These are the activations of a small neural network, seen along a few directions. Each row is one input.
Each table varies a few parts of the input and shows all the possible inputs, shuffled.
A made-up example of a description, with smaller parts first: ring(8) and (point or line(11) or (values(2) and line(6))).
Shared parts are said once, and a part with two or three values counts as separate values.

Other details of the inputs vary at random and push rows far along two fixed directions, the same in every table; ignore that.
These rows show it; all are for the same input, with only those details redrawn:
[18,-30,19,21,0,-22,13,27,-16,-6,11]
[-4,-3,0,1,11,-4,-31,3,-11,1,17]
[-7,9,-2,9,-6,-8,-10,-8,20,7,-20]

Rows:
x1: [0,15,-4,-6,4,-3,5,-15,21,-1,-16]
x2: [6,10,-6,-5,-8,3,5,-23,16,8,-13]
x3: [3,1,-3,-13,7,0,-19,-6,-15,-3,29]
x4: [-15,12,-9,-9,-13,9,8,-4,17,-3,-15]
x5: [18,-30,19,21,0,-22,13,27,-16,-6,11]
x6: [-14,9,-9,-6,-9,15,12,-8,12,9,-17]
x7: [6,16,-10,-6,-5,-6,3,-14,19,8,-13]
x8: [1,-7,-1,0,14,3,-31,-3,-11,5,14]
x9: [-13,7,-4,-15,6,15,-12,10,-22,-1,18]
x10: [2,9,-3,-5,-2,4,7,-24,17,3,-15]
x11: [-8,6,-6,-9,11,20,-12,-1,-23,-4,17]
x12: [8,-8,14,17,-22,-6,54,20,11,-12,-19]
x13: [-7,3,-5,-12,9,23,-12,0,-15,-6,21]
x14: [-3,14,-3,-4,-5,-3,5,-18,18,-1,-13]
x15: [-20,14,-9,-5,-12,9,11,-3,13,5,-15]
x16: [30,-31,17,5,14,-10,29,15,-18,-11,14]
x17: [13,0,-9,-16,16,6,-19,-10,-14,6,23]
x18: [-10,7,-9,-9,-10,15,9,-9,15,1,-17]
x19: [11,-12,13,12,-19,-1,56,19,3,2,-27]
x20: [-15,21,-7,0,-9,9,10,-5,9,-2,-17]
What is each input in this table made of?
Answer: values(2) and (point or line(4) or ring(5))
Which other rows agree with x4 in the values(2) part? List them by row number.
Answer: x1, x3, x5, x7, x9, x12, x14, x15, x20
Change only the values(2) part in x6. List by row number the other rows that result.
Answer: x15

Rows:
x21: [9,-33,18,-1,6,-9,22,31,-31,-20,33]
x22: [-15,15,-13,-4,-13,14,7,-12,17,15,-28]
x23: [23,-32,21,34,-24,-23,49,23,19,2,-35]
x24: [-12,10,-10,-13,30,8,-59,-3,-20,7,26]
x25: [35,-33,14,-2,12,-16,18,12,-24,-9,32]
x26: [-12,22,-12,-6,-9,8,8,-13,27,-4,-20]
x27: [-10,22,-5,6,-9,-12,-6,-17,25,5,-23]
x28: [-10,19,-3,10,-4,-5,-7,-18,23,7,-29]
x29: [20,-28,17,11,12,-25,6,35,-28,-7,26]
x30: [-25,6,-9,-27,25,25,-44,-8,-23,-6,33]
x31: [24,-29,19,31,-29,-29,51,25,21,-1,-29]
x32: [-9,17,-5,6,-15,-7,-7,-19,28,4,-21]
x33: [-14,18,-15,-8,-17,7,8,-11,19,12,-22]
x34: [-15,16,-15,-26,15,20,-44,-9,-27,3,41]
x35: [17,-29,16,7,5,1,21,28,-40,-6,29]
x36: [17,-36,20,18,6,-13,4,22,-29,-11,27]
x37: [-12,19,-10,-2,-4,15,7,-14,24,-1,-26]
x38: [-12,15,-12,-22,23,28,-45,-8,-29,-3,33]
x39: [-7,28,-10,-5,-12,8,8,-14,21,1,-22]
x40: [8,13,-8,-7,1,3,3,-31,27,11,-25]
What is each input in this table made of?
Answer: values(2) and (point or line(4) or line(5))
Changing only the values(2) part turns x38 into x39. The same change can be made to x28. Which row results?
Answer: x27
